A small network was shown many inputs. Here are its activations along a few directions, one row for each input.
In each table, some parts of the input vary, and every possible input appears once, in random order.
Descriptions start from the smaller parts, as in this example, which fits no table here: one of 8 places around a ring, together with either a single point or one of 9 places around a ring or (one of 3 separate values, together with one of 4 places along a line).
Shared parts are said once, and a part with two or three values counts as separate values.
(in the rows, 128 means zero)

Rows:
R1: [106 132 110 142 129 125 122 134 175 101 125 142 112  86 137 113 142 134]
R2: [143 117 125 149 128 161 141 112 107 145  99 106 127 141 158 125 146 113]
R3: [120 102 137 136 133 174 139 113 102 144 104  98 122 130 163 117 146 111]
R4: [176 123 157  59 191  93  99 103 118 121 130 119 124 222 123  52 167 102]
R5: [101 112 118 123 125 156 139 154  94 150 134  93 111 108 109 133 133 157]
R6: [ 99 115 108 149 146 113 150 141 124 127 150 134  95 119 108 140 108 137]
R7: [141 141 122 151 121 114 145 149  89 150 120 124 136 112  79 145 132 136]
R8: [120 121 122 131 123 136 146 148  98 154 129 110 104 113  97 143 141 154]
R9: [ 96 122 129 106 109 154 122 117 133 110 159 142 109 147 159 153  83 132]
R10: [125 154 120 159 124 107 120 130 165 106 118 155 143  88 116 115 130 121]
R11: [137 119 118 144 120 129 142 156 105 165 130 112 139 114  96 148 130 150]
R12: [138 149 128 140 113 137 115 147 153 140 105 108 162  81 126 125 159 149]
R13: [115 129 128 116 107 134 131 121 137 100 154 153 113 149 144 160  89 124]
R14: [111  90 118 150 139 149 141 119 128 106 121 124 111 131 178 113 115 103]
R15: [ 85 122 114 133 130 143 116 135 168 105 135 131 113  83 147 106 139 140]
R16: [117 144 130 134 112 148 113 134 147 134 110 109 129  85 120 117 170 150]
R17: [148 117 116 177 141 114 143 107 124 114  99 147 138 133 152 127 106  92]
R18: [137 148 145 110  94 145 129 125 118 152 134 130 161 136 133 169 110 129]
R19: [ 88  92 109 135 143 132 142 146 119 121 156 127  92 111 123 133 107 147]
R20: [102 130 129 117 114 163 116 138 143 135 115 102 119  77 134 108 170 151]
R21: [158 145 167  22 156  85  84 100 121 116 176 141 122 228 108  95 147 118]
R22: [127 132 132 120 107 127 134 122 147 117 156 155 140 141 141 163  81 116]
R23: [105 142 145  94  96 173 116 119 106 141 142 113 124 147 145 153 111 141]
R24: [148 121 141  49 193  58 101 130 113 133 165 121 114 197  67  78 164 136]
R25: [126 104 115 153 142  98 151 154 139 136 141 141 115 113 106 149  96 136]
R26: [150 165 148 118  91 131 126 118 100 133 125 140 157 140 123 170 109 120]
R27: [130 106 115 157 143 138 148 114 134 109 112 134 115 133 168 121 118 104]
R28: [142 169 126 148 108 128 113 132 138 136  98 119 157  80 110 116 156 137]
R29: [123 155 140 104  90 154 122 115 108 145 138 121 127 152 136 161 117 133]
R30: [129 125 108 169 136  91 145 147 116 123 140 154 121 121  97 144  98 133]
R31: [141  95 119 168 144 119 145 123 147 125 106 138 134 131 162 130 108  97]
R32: [156 110 132 156 133 144 141 121 117 148  92 111 159 130 150 135 134 111]
R33: [140 142 133 131 101 109 132 120 129 102 141 171 135 144 130 163  80 115]
R34: [125 134 119 150 126 118 119 138 184 113 124 136 140  84 129 119 129 135]
R35: [162 131 129 164 124 136 144 114  98 143  87 124 153 134 144 124 138  99]
R36: [140 153 155  48 176  69  75 110 165 109 139 123 136 167  90  45 198 144]
The inputs of R28 and R7 match in every part but one. If R36 is changed in the same way as R28 into R7, which row does it become?
> R24
Describe the family of inputs behind these rows.
> one of 4 separate values, together with either a single point or (one of 2 separate values, together with one of 4 places along a line)
Change only the choice among 2 separate values in R20. List by row number the other rows that result.
> R15
Change only the choice among 2 separate values in R7. List by row number the other rows that result.
> R30
Change only the choice among 4 separate values in R11. List by row number the other rows that result.
> R12, R18, R32

Rows:
R37: [172 107 145  90 167 112 116 118 129 160 123 125 158 212 142 106 139 100]
R38: [128 134 159  38 126 124 105 119 115 143 176 118 124 209 124 126 130 146]
R39: [171 145 146  81 145  70 124 134 115 134 175 146 130 185  90 154 113 134]
R40: [133  78 122 196 124 177 168 133 103 122 100 134 107 112 170 150  86  97]
R41: [ 91 103  93 176 130 156 152 166 135 136  97 112 103  27 122 114 144 150]
R42: [136 162 136 147  48 177 143 125  70 149 116 121 154 115 123 210 108 134]
R43: [109 146 141  81 166 118  93 114 157 109 125  96 102 113 101  52 194 148]
R44: [139 129 136  87 177  99 108 161 168 153 119  91 153 134  83  68 188 150]
R45: [ 80 120  83 190 131 147 156 162 126 152 108 100 108  40 108 116 144 147]
R46: [138 151 147  73 131  86  98 113 102 120 185 170 131 185  90 141 105 141]
R47: [196 116 141 115 170  80 121 106 120 126 138 135 140 183 130 106 129 103]
R48: [115 150 122  99 149  99  85 126 160  95 117 132 106 111  82  55 185 151]
R49: [ 94 124 104 158  89 154 166 142  84 149 161 126 106 116 120 201  58 141]
R50: [117 153 155  44 134 132 102  94 113 114 182 139 103 193 113 131 127 140]
R51: [ 93 148  93 206  92 146 149 160 204 129  90 138 140  11 146 126 131 138]
R52: [127 161 143  67 118 102 106 122 105  97 181 155 100 189 114 136 119 133]
R53: [ 94 102  88 194 121 152 136 169 179 126  88 118 137  19 136 135 148 147]
R54: [132 149 128 107 160  75  86 129 146 113 127 135 129 110  74  64 173 153]
R55: [144 122 153  83 164 124 110  75 116 105 136 119 109 188 161  87 148  94]
R56: [119  80 120 208 120 159 163 129 140 115  92 141 138 103 188 175  97 104]
R57: [ 96 151 112 171  55 158 161 139 162 121 146 159 141  83 158 207  45 130]
R58: [129 160 117 177  90 170 127 145 118 153  63  98 156  34 115 124 186 145]
R59: [119 123 142  72 160 113 100 135 167 139 116  79 125 133 104  53 204 157]
R60: [158 130 145 112 165  82 118  94 106 100 140 152 142 179 126  93 123  84]
R61: [160 138 122 107 173  69 106 143 161 128 125 120 138 112  71  76 182 164]
R62: [151 137 156  56 132 108 109 142 122 161 172 128 151 206 110 140 114 136]
R63: [158 137 137 189  87 180 144 107  78 138  66 115 164 118 164 165 127  89]
R64: [ 96 103 112 161  83 155 157 147 133 125 147 146 134  94 148 220  71 145]
R65: [ 96 105 114 143  91 158 169 148  90 132 150 141 101 103 135 200  57 142]
R66: [112  96 107 202 132 159 171 129  88 137 109 120 110 120 158 151  88 101]
R67: [153 131 134 106 146  99 109  96 113  86 129 148 108 191 150  90 140  99]
R68: [116 131 118 213  93 158 159 114 169 113 101 153 146  87 203 166  70  81]
R69: [152 105 153  74 156 125 107  89 125 143 127 111 129 205 162  87 153 101]
Describe the family of inputs behind these rows.
> one of 3 separate values, together with either a single point or one of 4 places along a line or one of 6 places around a ring
The inputs of R67 and R52 match in every part but the choice among 3 separate values. If R37 is changed in the same way as R67 into R52, which row does it become?
> R62
Change only the choice among 3 separate values in R51. List by row number the other rows that result.
> R57, R68
Change only the place on the ring of 6 in R61. List by row number the other rows that result.
> R43, R44, R48, R54, R59

Rows:
R70: [123 118 122 146 120 133 144 118 126 109 134 148 122 133 149 147  96 103]
R71: [121 131 122 147 109 150 130 145 123 139 103 112 135  83 115 133 146 147]
R72: [115 137 123 134 101 140 138 142 124 138 141 133 127 122 126 169 101 143]
R73: [141 138 164  26 164 100  77 101 133 116 157 116 119 196 114  67 177 133]
R74: [114 137 112 141 116 131 134 152 145 132 129 122 123  83 106 140 133 154]
R75: [129 119 120 161 126 151 137 134 127 142  95 105 134  97 139 121 146 130]
R76: [136 123 130 152 112 156 141 122 106 146 113 118 138 129 154 149 112 123]
R77: [175 155 161  56 163  75  85 102 127 127 143 133 149 196  98  82 168 120]
R78: [153 122 151  49 179  81 106 112 105 126 165 123 112 211  94  87 145 127]
R79: [123 121 117 163 136 137 138 127 137 121  97 126 121 100 142 110 141 114]
R80: [116 125 124 138 115 126 138 129 138 123 146 148 129 125 137 163  90 130]
R81: [133 116 124 157 121 147 142 120 119 123 116 136 131 139 162 149 108 109]
R82: [114 119 112 159 138 120 137 135 153 110 118 140 123  99 131 114 124 118]
R83: [121 127 128 142  95 158 136 140 103 147 124 125 139 121 136 163 111 134]
R84: [106 132 110 149 127 116 137 142 154 121 136 135 117  86 117 126 122 137]
Describe the family of inputs behind these rows.
> either one of 3 separate values or (one of 2 separate values, together with one of 6 places around a ring)
Which of the alternatives is R78?
> one of 3 separate values
